Each row below holds a small network's activations on one input, seen along a few directions.
Each table varies a few parts of the input and shows all the possible inputs, shuffled.
A made-up example of a description, with smaller parts first: one of 6 places along a line, together with either a single point or one of 11 places along a line or (one of 3 separate values, together with one of 5 places around a ring).
Shared parts are said once, and a part with two or three values counts as separate values.

Other details of the inputs vary at random and push rows far along two fixed directions, the same in every table; ignore that.

Rows:
x1: [-41   8  28  27 -54  46   4  51  53  36  25 -28   3]
x2: [ 19 -44  51  29  20 -58   6 -64 -76  31  29   1   1]
x3: [ 44  -6 -51 -34  57 -26   4 -20 -31 -42 -37  14   4]
x4: [  2  29 -21 -12   0  29  -3  -2  32 -24 -28  18 -11]
x5: [  7  27 -40 -25   4  19 -17  25  -3 -21 -23  12  -4]
x6: [ 15  44 -54 -30  15  51 -18  -5  36 -55 -54  53 -24]
x7: [ -55   62   60   25 -109   62  -16   27    2   48   14   26  -10]
x8: [ 26  58 -40 -21  12  42 -50 -48 -37 -33 -49  95 -33]
x9: [ -7   1  37  21 -21   3 -12 -22 -39  31  18  30  -1]
x10: [ 25  45 -72 -53  31  30 -34  -3  -2 -54 -57  52 -17]
x11: [ 15 -63  11   3  40 -60  16  -5 -30  16  27 -32  27]
x12: [ 42 -13 -44 -12  72  -3   2 -41  -2 -43 -29  18 -15]
x13: [-51  32  31   5 -73  18   4  55  23  41  17 -33   3]
x14: [ -2 -13   4   0   6 -27   9 -14   3  -2  14 -13  -3]
x15: [ 31 -78  11  26  66 -50  31 -33 -14  -3  19 -33  16]
x16: [ 23 -64   1   2  45 -60  18   1 -36  10  24 -34  26]
x17: [-22  26  56  22 -61  15  -5 -12 -28  41  15  13  -3]
x18: [-18 -31  34  20 -17 -31  20   6  11  18  34 -33  13]
x19: [  4 -22   0  17  19   6   3  -2  13   1  11 -20   2]
x20: [ 30 -81  12  17  67 -60  19 -33 -16   3  30 -28  19]
x21: [-43  29  22   6 -68  19   6  61  16  35  16 -36   3]
x22: [  4 -16   6  16  14   2  19  -6  17   1   2 -21   3]
x23: [-53  27  34  18 -74  27  -6  47  42  33  34 -26   2]
x24: [-55  33  28  10 -84  41  -7  58  55  33  28 -15   1]
x25: [ 12  65 -60 -44   0  42 -20 -10  31 -56 -53  55 -24]
x26: [ 13  54 -63 -50   7  40 -22  10  13 -49 -61  51 -15]
x27: [ 25  10 -40 -36  33 -12   0 -14 -14 -32 -37  18   1]
x28: [-25  -1  29  21 -25   5  10  15  27  21  21 -29  -2]
x29: [ 13 -60  20  24  43 -46  13 -22 -10   9  33 -36  14]
x30: [ 20 -60   7   6  37 -62  26  -1 -37   6  18 -38  25]
Each input here is: one of 5 places around a ring, together with either a single point or one of 5 places along a line.
Changing only the place on the ring of 5 turns x8 into x2. The same change can be made to x29. Which row results? -> x28
A walk changes only the place on the line of 5. It starts at x22 and steps to x4. List the rest of the walk in order. -> x25, x27, x3
Which other rows agree with x15 in the place on the ring of 5? List them by row number. -> x6, x7, x18, x26, x30
Which other rows agree with x11 in the place on the ring of 5? List them by row number. -> x1, x9, x16, x20, x24

Rows:
x31: [ 11  22 -29 -15   9  41 -28 -24  32 -27 -25  53 -16]
x32: [ 24 -14 -17 -13  52 -28   0 -70   3 -34  -4  18 -17]
x33: [ 14  41 -30 -15   6  44 -11  -7 -11 -17 -50  47  -9]
x34: [-10 -15  19  -6  -6 -63   6  -3 -18   9  19 -22  11]
x35: [  8  28 -43 -39  13  24 -40  20 -15 -22 -25  48 -15]
x36: [  7 -69  43  49  23 -44  25 -28 -24  23  41 -27  18]
x37: [ 28 -20 -48 -23  55 -33  21 -11  21 -41 -24 -23  -6]
x38: [ 32   7 -27 -26  38 -42   0 -36 -39 -28 -20  11   1]
x39: [-51  25  46  34 -70  22  11  14  32  24  25 -24 -11]
x40: [  22  -84   50   24   22 -101   40  -26  -64   35   55  -60   39]
x41: [-43  49  19   4 -84  42 -10  57  11  37  10  -2   9]
x42: [ 10  18 -62 -29  22  39  -5  28  43 -41 -43  10  -2]
x43: [ 39  -6 -14 -14  36 -10  12 -43 -37 -25 -38  20  -6]
x44: [-45  57  37  14 -78  40   7  27  19  31 -10 -18  -7]
x45: [ 27 -14 -30 -13  31  -7 -17  -7 -47  -2   0  12   2]
x46: [  20 -104   59   69   52  -69   23  -28  -47   42   68  -49   20]
x47: [-35   2  55  34 -59  18  16  13  23  27  24 -18  -3]
x48: [-39  30  32  29 -56  62 -30  36  51  39  29   4  -8]
x49: [ 19  -4 -20 -36  18 -33  -7 -12 -22 -25 -13  22   1]
x50: [  1  35 -42 -42   6  14 -29  11  -7 -30 -33  53  -6]
x51: [ 10  35 -26 -25   6  35 -16 -32  34 -35 -23  51 -24]
x52: [ 34 -40 -48 -11  72  -4  -5   6   4 -36 -13 -20  14]
x53: [-39  43  27  23 -68  72 -14  53   7  49   0  -4 -12]
x54: [-42 -24  47  29 -43 -16  50  62  50  47  49 -82  25]
What is each input in this table made of? -> one of 4 places along a line, together with either a single point or one of 5 places along a line
Changing only the place on the line of 4 turns x52 into x54. The same change can be made to x35. Which row results? -> x49
Which other rows agree with x38 in the place on the line of 4? List them by row number. -> x32, x34, x37, x39, x44
Which other rows does x36 become when the place on the line of 5 takes its other values? List them by row number. -> x31, x33, x41, x50

Rows:
x55: [-15  14  24   7 -29   0  14   5  15  16   8 -18   3]
x56: [-20   7  27  23 -23  13  -5  -3   1  27  19  -2 -11]
x57: [  9 -39   6  10  35 -42  15 -22   1  -5   8 -28   4]
x58: [  9  13 -29 -19  19  12 -11 -14  27 -40 -21  18 -13]
x59: [ 20   0 -35 -10  27  20 -12  -3  20 -29 -12  19 -10]
x60: [  63 -106   -1    9  113  -76   18  -67  -48  -13   22  -11   21]
x61: [-12  10  31  21 -23   6  -5   0 -11  26  18  -9  -6]
x62: [ 11  11 -29 -25  17   8 -20   9 -12 -13 -22  30   7]
x63: [-19   7  23  15 -28   0  12   1  25  17  10 -14   1]
x64: [ 13  30 -29 -30   1   9   0 -14  -2 -26 -32  23  -9]
x65: [-15  -4  16   9 -18  10   1  25  -7  24   8 -19  15]
x66: [ 16  11 -43 -17  21  11  -7   7  -8 -25 -24   8  -2]
x67: [-14  -8  19  16 -16  23  -1  19  17  26  11 -10   3]
x68: [ 13  23 -29 -38   1  -4  -4 -10  -6 -24 -22  30  -6]
x69: [  9  24 -31 -23  19   8  -5  -6  14 -31 -29  11 -14]
x70: [-26  10   9  -2 -30  -2  10  26  11  13   8 -30   1]
x71: [-16  13  24  14 -35   5  -9   6 -18  26  12  -8  -3]
x72: [ 14  15 -23 -26   6  -1 -10  -1 -18 -23 -27  38  -3]
x73: [ 19   4 -36  -7  26  20  -8   1  14 -25 -20  15 -12]
x74: [ 27 -93  28  34  62 -82  35 -19 -40  23  48 -64  29]
x75: [-23   2  11 -10 -25 -17   5  28   6  14  15 -23   5]
x76: [-16  -3  26  21 -25  10  12   8  11  18   7  -4   0]
x77: [ 15  20 -19 -20   5  -1 -28 -15 -28 -14 -16  36  -9]
x78: [-17   8  22  10 -36   6  10  19  -8  18   2  -8   6]
x79: [-19  -6  29  21 -29  13   8   5  17  12  18  -1   4]
x80: [-20   4  24  15 -30   3   9  -3  29   9  18  -9   5]
x81: [ 13  11 -43 -25  17   2 -15  16  -5 -22 -17  19   2]
x82: [-22   0  28  25 -20  11  -7  -8   4  21  30   0  -6]
x83: [ 18  18 -16 -11  14  15  -1 -13  -8 -26 -31  30 -10]
x84: [-14   2  19  12 -17  20   0  25   7  26   9 -15   8]
Changing only one part turns x82 into x61. The same change can be made to x58. Which row results? -> x69
What is each input in this table made of? -> one of 5 places along a line, together with either a single point or one of 5 places around a ring
Which other rows agree with x73 in the place on the line of 5? List them by row number. -> x56, x57, x63, x67, x76
A walk changes only the place on the line of 5. It starts at x68 and steps to x64. List the rest of the walk in order. -> x55, x63, x80
